Look-ups in named tables: a row name and a column name give one cell, copied from the table.

bilami.tsv
	peb	nada	datu	midumi	nomu	tubi	tutak	namu	peted
rebat	165	120	93	82	147	112	70	114	74
tuz	219	91	88	62	190	108	72	92	59
zuz	136	92	93	92	131	89	103	78	92
paku	94	69	89	85	92	85	102	62	85
gozi	92	110	95	79	154	105	80	106	63
sulef	103	94	81	86	97	106	57	90	114
sis	110	108	86	91	99	108	63	109	108
paze	139	85	95	82	128	90	103	80	65
balif	169	114	96	79	149	107	78	111	92
degu	175	98	95	75	159	101	88	90	61
bugevuz	100	81	80	84	96	100	66	71	113
tovub	199	121	83	73	169	124	40	111	85

degu, midumi -> 75
degu, peted -> 61
balif, tutak -> 78
rebat, namu -> 114
gozi, peb -> 92
gozi, datu -> 95
paku, datu -> 89

vog =
         fab  pibu  bogela  rakeker  fetiduv  guzegub  rivubaf
tuz      4.8   6.8     7.4      5.6      5.7      5.6      5.9
pul      6.3   7.7     7.7      5.2      2.8      3.8      5.9
gokoro   4.4   4.8     4.0      8.3      3.6      2.6      4.5
zemese   2.2   5.0     3.6      6.8      7.0      6.4      6.2
kon      3.8   2.1     1.7      4.5      8.1      7.1      4.5
koz      4.6   6.2     4.3      5.0      4.9      5.2      4.7
nibi     3.5   8.0     4.0      5.6      4.4      4.9      2.9
muzuleg  5.4   3.9     5.7      3.6      6.3      5.6      4.7

What is the fab of nibi in vog? 3.5
What is the bogela of tuz in vog? 7.4
What is the rivubaf of gokoro in vog? 4.5
What is the rivubaf of kon in vog? 4.5
What is the rakeker of zemese in vog? 6.8
What is the pibu of tuz in vog? 6.8
Which row has the largest fetiduv? kon

nopero
fields: losi, zugudo, dut, kufifan, rer, pimaga, monupin
kofu: [38.0, 37.8, 64.0, 27.4, 66.0, 22.6, 61.4]
gep: [63.6, 46.5, 46.7, 18.9, 48.6, 23.8, 84.5]
mezuk: [61.0, 45.3, 28.2, 31.4, 63.8, 41.8, 32.5]
vebabel: [60.4, 57.6, 31.8, 46.1, 36.6, 66.0, 30.8]
nav: [42.6, 36.2, 56.8, 27.5, 70.2, 26.7, 38.5]
nofir: [47.8, 56.0, 24.1, 68.2, 28.4, 66.7, 15.7]
gon: [63.9, 52.3, 17.3, 32.1, 27.0, 55.1, 50.5]
vada: [50.0, 39.9, 48.6, 38.2, 41.0, 50.0, 58.6]
boleza: [38.2, 44.9, 33.1, 46.8, 34.2, 51.6, 46.5]
lidemo: [58.5, 41.2, 39.1, 23.4, 63.0, 32.6, 45.8]

What is the pimaga of vada in nopero?
50.0
What is the rer of vada in nopero?
41.0
What is the kufifan of lidemo in nopero?
23.4
What is the kufifan of kofu in nopero?
27.4
What is the zugudo of boleza in nopero?
44.9
What is the rer of kofu in nopero?
66.0
What is the monupin of gep in nopero?
84.5
What is the kufifan of mezuk in nopero?
31.4
What is the pimaga of gon in nopero?
55.1
What is the pimaga of gep in nopero?
23.8
What is the rer of gon in nopero?
27.0
Which row has the largest rer? nav

Table param
cols = kod, mupi, lokevad
nin: [4.401, 5.998, 6.024]
tipopub: [8.557, 1.860, 1.868]
sonu: [1.160, 9.176, 9.226]
zat: [6.731, 3.582, 3.594]
seg: [5.226, 5.065, 5.113]
pepo: [8.539, 1.901, 1.858]
dat: [6.821, 3.564, 3.542]
garido: [8.187, 2.268, 2.225]
tobosu: [3.793, 6.589, 6.623]
firepuf: [6.965, 3.358, 3.380]
lan: [4.736, 5.637, 5.628]
fega: [3.469, 6.876, 6.930]
mimipop: [8.341, 2.118, 2.053]

What is the mupi of seg in param?
5.065
What is the lokevad of zat in param?
3.594
What is the mupi of firepuf in param?
3.358
What is the kod of sonu in param?
1.160
What is the mupi of mimipop in param?
2.118
What is the mupi of pepo in param?
1.901
What is the kod of dat in param?
6.821
What is the kod of mimipop in param?
8.341
What is the lokevad of pepo in param?
1.858
What is the mupi of dat in param?
3.564
What is the mupi of tobosu in param?
6.589
What is the mupi of tipopub in param?
1.860
What is the kod of nin in param?
4.401
What is the kod of lan in param?
4.736
What is the lokevad of nin in param?
6.024
What is the lokevad of fega in param?
6.930
What is the lokevad of seg in param?
5.113
Row with the largest lokevad: sonu

sem:
	tere	deko	muvibom	rugif	tonalug	fofuba	kis	nim	pabizu
sedofo	17.0	53.0	48.8	42.7	41.4	17.2	14.6	22.7	37.1
gem	29.6	65.9	78.0	48.9	72.4	61.3	67.0	57.5	61.6
lam	73.5	55.9	76.2	56.1	69.9	39.1	62.2	38.5	59.4

gem, rugif => 48.9
gem, muvibom => 78.0
gem, kis => 67.0
sedofo, kis => 14.6
gem, deko => 65.9
sedofo, fofuba => 17.2
gem, nim => 57.5
lam, kis => 62.2
lam, tonalug => 69.9
gem, tonalug => 72.4
sedofo, tere => 17.0
lam, tere => 73.5
lam, fofuba => 39.1
Row with the largest muvibom: gem

por =
          zoda  rovases   veta  zames  kikino   mova   fole  sogora  zanov
gomab    7.603    5.758  8.790  6.783   7.814  7.688  8.295   7.752  2.646
kazi     7.954    7.684  6.805  8.081   6.173  4.443  7.546   7.263  6.808
sapogan  9.044    7.902  7.020  9.074   5.168  1.342  8.374   7.635  4.477
rofami   7.441    6.959  7.389  7.295   6.989  6.480  7.480   7.284  6.003
gov      8.910    7.548  7.377  8.732   5.979  2.938  8.524   7.734  5.073

zanov of kazi is 6.808
zames of rofami is 7.295
kikino of kazi is 6.173
fole of rofami is 7.480
kikino of gomab is 7.814
zames of sapogan is 9.074
zanov of gomab is 2.646
fole of kazi is 7.546

sigodam
columns: maz, tagir, setanar, kul, razovo, luf
vemep: [0.4, -0.2, -0.1, -0.1, -0.2, 0.2]
pivuz: [-0.4, -0.2, 0.1, -0.3, -0.3, 0.2]
runumaf: [-0.1, -0.1, 0.3, -0.6, 0.5, 0.3]
vakemer: [-0.3, 0.1, -0.3, 0.5, -0.4, 0.1]
rosuse: [-0.4, 0.0, -0.4, -0.3, 0.1, -0.2]
kibofug: [0.2, 0.4, -0.3, -0.3, -0.3, 0.2]
nad: [0.2, 0.1, -0.2, -0.1, 0.6, -0.1]
livim: [0.0, 0.2, 0.2, 0.2, 0.0, -0.2]
raratem: [-0.1, 0.2, 0.0, 0.4, 0.2, 0.5]

What is the tagir of rosuse in sigodam?
0.0
What is the setanar of kibofug in sigodam?
-0.3
What is the luf of pivuz in sigodam?
0.2
What is the setanar of vemep in sigodam?
-0.1
What is the luf of livim in sigodam?
-0.2
What is the setanar of runumaf in sigodam?
0.3
What is the luf of vakemer in sigodam?
0.1
What is the luf of nad in sigodam?
-0.1
What is the razovo of kibofug in sigodam?
-0.3
What is the kul of pivuz in sigodam?
-0.3
What is the maz of kibofug in sigodam?
0.2
What is the maz of rosuse in sigodam?
-0.4

Table komami
	nupemib	gifafom	rini	dof	mov
duv	126	547	0	-372	-409
gev	222	213	-143	-488	20
zuki	273	339	-113	-524	-49
vil	261	581	-80	-630	-190
gat	14	157	42	-191	-146
dob	157	289	-68	-397	-118
guson	160	241	-84	-479	-17
tiz	142	332	-54	-352	-278
pap	176	398	66	-382	-203

gifafom of gev is 213
mov of zuki is -49
mov of gat is -146
nupemib of dob is 157
gifafom of zuki is 339
nupemib of duv is 126
rini of gev is -143
mov of gev is 20
nupemib of zuki is 273
rini of pap is 66
nupemib of gat is 14

zago
cols = bepop, katad, pimozit
sed: [0.6, 0.6, 0.4]
revu: [0.6, 0.7, 0.7]
bafat: [0.5, 0.2, 0.6]
lavis: [0.5, 0.4, 0.3]
butog: [0.4, 0.7, 0.8]
keten: [0.5, 0.5, 0.7]
gat: [0.6, 0.4, 0.5]
danu: [0.5, 0.6, 0.6]
zolup: [0.7, 0.6, 0.4]
tafi: [0.6, 0.3, 0.5]
fek: [0.7, 0.3, 0.5]
rivus: [0.5, 0.6, 0.8]

What is the bepop of zolup in zago? 0.7
What is the bepop of fek in zago? 0.7
What is the bepop of butog in zago? 0.4
What is the bepop of revu in zago? 0.6
What is the katad of butog in zago? 0.7
What is the pimozit of zolup in zago? 0.4
What is the bepop of sed in zago? 0.6
What is the pimozit of butog in zago? 0.8
What is the bepop of bafat in zago? 0.5
What is the katad of fek in zago? 0.3
What is the katad of revu in zago? 0.7
What is the katad of lavis in zago? 0.4
What is the bepop of tafi in zago? 0.6
What is the katad of gat in zago? 0.4
What is the bepop of keten in zago? 0.5
What is the katad of danu in zago? 0.6
What is the pimozit of fek in zago? 0.5
What is the pimozit of sed in zago? 0.4

